These are the activations of a small network on made-up records, seen along a few directions, one row for each record.
Each row is followed by the record's values for the fields Mudun, Puz, Dubin, Gutad.
A field that a record lacks is written none.
The largest differences between rows may come from other fields.
In the rows, 500 means zero.
Random noise pushes rows far along 4 fixed directions. That doesn't count. These rows show it; they differ only by the noise:
511 650 351 353 356 623 385 328 394 463  57 401 475 548 584 367 457 522 429 523 607 600 369 646
537 618 647 504 566 618 707 498 552 347 489 303 418 432 603 464 556 328 445 463 503 427 159 542
479 537 537 416 456 600 570 462 521 423 320 387 455 453 611 420 458 478 431 571 552 530 295 584
469 511 801 489 620 631 634 517 585 377 664 377 510 426 548 423 523 401 555 393 531 412 227 471
389 508 748 374 525 712 232 343 446 501 432 575 667 546 379 278 414 666 710 257 668 574 501 472
612 794 520 534 531 660 715 428 478 319 264 270 344 469 569 482 593 286 389 428 499 475 127 601

669 858 206 502 435 561 372 207 238 467 113 423 371 632 355 451 586 352 394 327 481 516 501 638
Mudun is g1, Puz is z2, Dubin is t2, Gutad is none
394 351 378 413 572 385 436 608 516 545 450 496 476 509 592 425 464 541 424 757 615 477 526 572
Mudun is g2, Puz is z2, Dubin is t1, Gutad is d6
492 458 320 382 548 415 155 423 390 647 545 385 598 621 498 309 645 375 603 383 624 342 459 536
Mudun is g2, Puz is z2, Dubin is t1, Gutad is none
483 487 509 595 454 539 786 672 639 491 361 544 350 351 507 652 393 683 300 756 425 639 428 516
Mudun is g1, Puz is none, Dubin is none, Gutad is none
580 530 412 532 340 608 637 526 575 463 218 442 376 492 611 677 306 573 364 620 506 625 634 528
Mudun is g2, Puz is none, Dubin is t2, Gutad is d5
599 624 774 621 653 611 571 470 517 436 836 472 590 466 475 518 597 333 655  95 432 392 449 352
Mudun is g2, Puz is none, Dubin is none, Gutad is none
561 440 566 508 489 461 725 591 564 520 636 436 397 411 672 632 488 385 367 713 384 514 448 526
Mudun is g2, Puz is z1, Dubin is none, Gutad is none
397 290 628 575 563 502 608 557 646 535 722 555 579 372 434 558 314 656 478 599 437 542 708 428
Mudun is g2, Puz is z2, Dubin is t2, Gutad is d5
623 684 303 373 245 639 277 305 353 523  51 565 613 589 464 443 443 699 522 463 572 725 764 620
Mudun is g2, Puz is z2, Dubin is none, Gutad is none
626 869 728 757 585 761 820 514 607 343 340 431 372 458 382 589 558 498 420 293 395 664 335 473
Mudun is g2, Puz is z2, Dubin is none, Gutad is none
486 590 310 388 471 477 258 386 334 653 424 498 549 656 390 427 538 474 520 451 502 454 558 559
Mudun is g1, Puz is z1, Dubin is t1, Gutad is none
392 360 307 396 336 431 385 520 528 640 352 667 459 437 500 507 375 673 424 805 515 659 653 582
Mudun is g1, Puz is z2, Dubin is none, Gutad is none
425 574 666 604 587 702 652 541 535 474 182 597 408 408 294 531 416 657 504 380 578 751 550 525
Mudun is g2, Puz is none, Dubin is t1, Gutad is d6
582 675 712 568 634 688 575 433 532 444 703 418 483 504 390 505 607 465 698 245 479 445 444 398
Mudun is g2, Puz is z2, Dubin is none, Gutad is none
357 366 570 407 491 524 498 521 548 531 372 567 509 454 531 456 440 573 435 614 573 639 508 442
Mudun is g2, Puz is none, Dubin is t2, Gutad is none
529 455 576 488 550 553 648 522 520 493 651 465 517 435 522 586 534 516 542 457 449 478 559 433
Mudun is g2, Puz is none, Dubin is none, Gutad is none
504 388 482 364 400 400 366 455 500 543 641 415 610 553 683 448 537 482 533 509 475 397 510 483
Mudun is none, Puz is none, Dubin is none, Gutad is none
659 610 258 459 445 412 493 470 427 503 457 390 402 541 635 615 587 372 434 559 426 411 490 640
Mudun is g1, Puz is z2, Dubin is none, Gutad is none
460 498 276 352 297 423 551 508 539 506 487 418 660 456 744 528 387 487 453 623 420 517 541 616
Mudun is g1, Puz is z2, Dubin is t1, Gutad is d6
500 488 428 434 472 470 484 423 520 527 377 506 472 469 577 451 453 569 455 573 535 581 529 522
Mudun is g2, Puz is z2, Dubin is none, Gutad is none
672 747 390 348 353 582 225 299 375 439 479 327 693 634 663 434 574 410 602 229 479 453 511 508
Mudun is g2, Puz is z2, Dubin is none, Gutad is none
507 457 306 385 348 470 400 527 444 482 399 396 534 644 656 372 512 445 550 569 579 510 489 559
Mudun is g2, Puz is z2, Dubin is t1, Gutad is d6
447 447 424 389 325 446 380 378 470 582 486 386 624 498 719 457 544 506 492 560 524 487 498 458
Mudun is g2, Puz is none, Dubin is none, Gutad is none
464 437 353 368 434 404 402 552 493 505 589 524 561 542 624 623 426 575 464 590 489 449 643 463
Mudun is g1, Puz is none, Dubin is t2, Gutad is d6
433 539 671 703 552 613 803 662 561 412 286 496 203 375 429 460 446 482 382 712 584 615 257 477
Mudun is g2, Puz is none, Dubin is t1, Gutad is d6
434 555 676 565 692 597 617 649 610 514 460 651 479 511 278 591 449 615 496 544 489 585 486 475
Mudun is g1, Puz is z2, Dubin is t1, Gutad is d2
536 497 485 392 494 448 380 405 394 506 562 456 550 585 554 488 563 452 537 391 467 430 484 512
Mudun is g1, Puz is none, Dubin is none, Gutad is none
449 606 865 499 512 630 584 405 514 466 872 360 717 569 644 335 588 422 764 232 576 302 351 358
Mudun is g1, Puz is z2, Dubin is t1, Gutad is d6
555 319 647 545 534 401 869 741 755 431 845 410 522 379 679 595 530 377 431 629 338 395 465 473
Mudun is g2, Puz is z2, Dubin is none, Gutad is none
564 661 859 574 683 700 434 462 489 495 743 579 619 512 262 506 521 443 718  34 534 476 583 302
Mudun is g2, Puz is none, Dubin is t2, Gutad is none
444 408 519 524 595 441 466 526 523 545 609 393 540 580 595 341 625 353 474 446 550 419 298 474
Mudun is g2, Puz is z2, Dubin is t1, Gutad is none
510 342 311 470 440 324 616 554 531 473 598 424 433 406 664 550 554 399 348 767 450 347 380 527
Mudun is g1, Puz is none, Dubin is none, Gutad is none
482 462 337 392 385 505 406 475 394 608 255 609 567 548 433 473 410 711 477 574 526 623 626 562
Mudun is g1, Puz is none, Dubin is t1, Gutad is none
587 653 496 449 410 593 462 415 525 508 425 393 602 598 542 466 566 562 576 397 533 550 481 469
Mudun is g2, Puz is z2, Dubin is none, Gutad is none
372 566 484 525 374 631 230 401 394 609 301 721 547 543 246 449 325 822 580 461 540 713 862 546
Mudun is g1, Puz is z2, Dubin is t2, Gutad is d6
485 592 985 705 681 693 790 522 688 399 585 605 487 375 282 515 424 570 593 355 488 690 380 366
Mudun is g2, Puz is z2, Dubin is t2, Gutad is none
630 381 507 616 570 369 686 660 501 505 712 559 434 449 426 651 380 366 467 647 323 353 532 470
Mudun is g1, Puz is none, Dubin is t2, Gutad is d5
533 576 485 537 538 535 391 437 380 526 467 366 513 572 450 465 667 348 516 326 512 416 436 485
Mudun is g2, Puz is none, Dubin is t1, Gutad is none
609 704 364 582 502 533 853 557 470 394 349 252 254 424 672 610 506 336 350 658 453 479 273 653
Mudun is g1, Puz is z2, Dubin is t1, Gutad is d6
361 283 609 424 511 531 342 465 450 587 535 681 617 477 438 439 483 719 613 537 595 625 670 431
Mudun is g2, Puz is none, Dubin is none, Gutad is none
578 656 474 522 532 581 366 380 395 492 408 450 504 616 417 450 611 516 575 307 513 492 480 446
Mudun is g2, Puz is none, Dubin is none, Gutad is none
470 439 509 420 385 476 513 482 578 517 486 462 576 476 614 388 489 551 413 607 567 452 480 522
Mudun is g1, Puz is z2, Dubin is none, Gutad is none
615 531 241 340 530 314 199 388 318 494 644 347 606 695 553 434 577 251 622 308 426 307 626 526
Mudun is g2, Puz is z2, Dubin is t2, Gutad is d6
576 622 389 558 516 409 559 444 405 436 416 367 411 532 473 599 522 367 483 412 374 526 502 534
Mudun is g2, Puz is none, Dubin is t2, Gutad is d6
329 189 858 483 548 449 656 669 770 495 905 472 542 422 678 428 546 462 510 671 571 392 265 376
Mudun is g1, Puz is z2, Dubin is none, Gutad is none
299 423 422 542 472 574 408 511 497 511 187 685 389 578 269 441 429 819 440 654 658 709 657 591
Mudun is g1, Puz is z2, Dubin is t2, Gutad is d6

Which values does each new row have?
482 424 388 432 385 387 593 553 550 544 367 425 405 461 696 487 518 450 278 770 521 520 331 592
Mudun is g1, Puz is z2, Dubin is none, Gutad is none
486 447 432 419 524 321 657 598 486 508 706 384 519 487 749 490 548 242 402 604 517 287 304 509
Mudun is g1, Puz is none, Dubin is t1, Gutad is d6
300 375 594 422 508 467 457 472 551 489 437 599 509 473 445 407 463 596 534 630 672 521 453 393
Mudun is g1, Puz is none, Dubin is t2, Gutad is d6
569 582 524 561 551 469 700 445 522 381 379 390 464 506 492 567 556 303 381 502 525 433 301 497
Mudun is g1, Puz is none, Dubin is t2, Gutad is d5
598 704 439 486 460 615 418 329 407 484 301 559 495 598 382 401 516 537 538 311 567 536 530 536
Mudun is g1, Puz is z2, Dubin is none, Gutad is none
594 584 475 496 446 510 712 516 546 409 386 371 435 478 654 499 552 399 359 523 480 512 344 477
Mudun is g2, Puz is none, Dubin is none, Gutad is none
658 640 196 408 368 365 395 406 429 542 515 286 540 670 692 460 636 250 400 419 462 319 360 569
Mudun is g1, Puz is z2, Dubin is none, Gutad is none
497 400 559 390 371 521 510 502 559 495 625 373 572 457 741 432 556 445 457 653 552 438 409 479
Mudun is g2, Puz is z2, Dubin is none, Gutad is none
404 360 667 620 676 552 635 645 585 526 660 545 403 500 292 526 477 492 502 556 503 400 347 428
Mudun is g1, Puz is none, Dubin is t1, Gutad is d5
532 652 703 512 492 552 704 602 627 368 610 348 433 372 607 624 501 385 489 441 483 536 352 404
Mudun is g2, Puz is none, Dubin is t2, Gutad is d6
758 863 337 542 558 541 550 339 291 384 431 286 420 616 496 522 739 299 464 185 474 313 310 527
Mudun is g1, Puz is none, Dubin is none, Gutad is none
480 459 674 527 438 551 636 537 608 456 487 402 456 459 669 417 565 469 380 654 560 527 298 475
Mudun is g2, Puz is z2, Dubin is none, Gutad is none
558 546 168 232 148 469 150 337 340 535 100 419 627 627 692 414 525 598 501 517 588 508 610 630
Mudun is g1, Puz is none, Dubin is none, Gutad is none
637 873 296 734 585 659 836 650 494 386 117 681 240 439 252 789 402 559 368 559 311 736 597 657
Mudun is g1, Puz is z2, Dubin is t1, Gutad is d6
431 379 430 552 414 487 630 642 464 542 358 553 357 416 501 549 398 589 448 754 498 672 567 552
Mudun is g2, Puz is none, Dubin is t1, Gutad is d6
531 451 677 538 550 563 668 568 565 508 642 647 545 392 418 597 382 665 561 421 429 559 659 457
Mudun is g1, Puz is none, Dubin is none, Gutad is none
545 682 606 587 463 656 672 515 554 438 176 619 396 383 328 578 434 721 464 494 526 705 518 525
Mudun is g1, Puz is none, Dubin is none, Gutad is none
546 425 349 454 317 480 777 643 630 470 282 487 423 326 682 625 365 659 305 819 395 628 635 557
Mudun is g2, Puz is none, Dubin is none, Gutad is none
464 403 615 468 468 562 431 527 519 450 584 584 605 468 436 493 364 618 653 344 527 593 724 406
Mudun is g2, Puz is none, Dubin is t2, Gutad is d6
594 500 366 298 429 416 272 342 335 483 674 319 668 662 695 428 705 348 600 253 557 242 464 495
Mudun is g1, Puz is none, Dubin is none, Gutad is none
570 324 421 430 514 263 703 680 649 519 899 395 471 358 747 649 415 327 440 742 320 271 507 515
Mudun is g1, Puz is z2, Dubin is t2, Gutad is none
400 458 546 559 630 616 289 536 397 632 419 720 466 509 155 389 392 609 651 388 595 635 740 535
Mudun is g2, Puz is z2, Dubin is t1, Gutad is d6
666 707 347 438 431 503 333 327 355 542 451 335 607 666 539 527 554 387 538 333 594 344 431 458
Mudun is g1, Puz is none, Dubin is t2, Gutad is d5
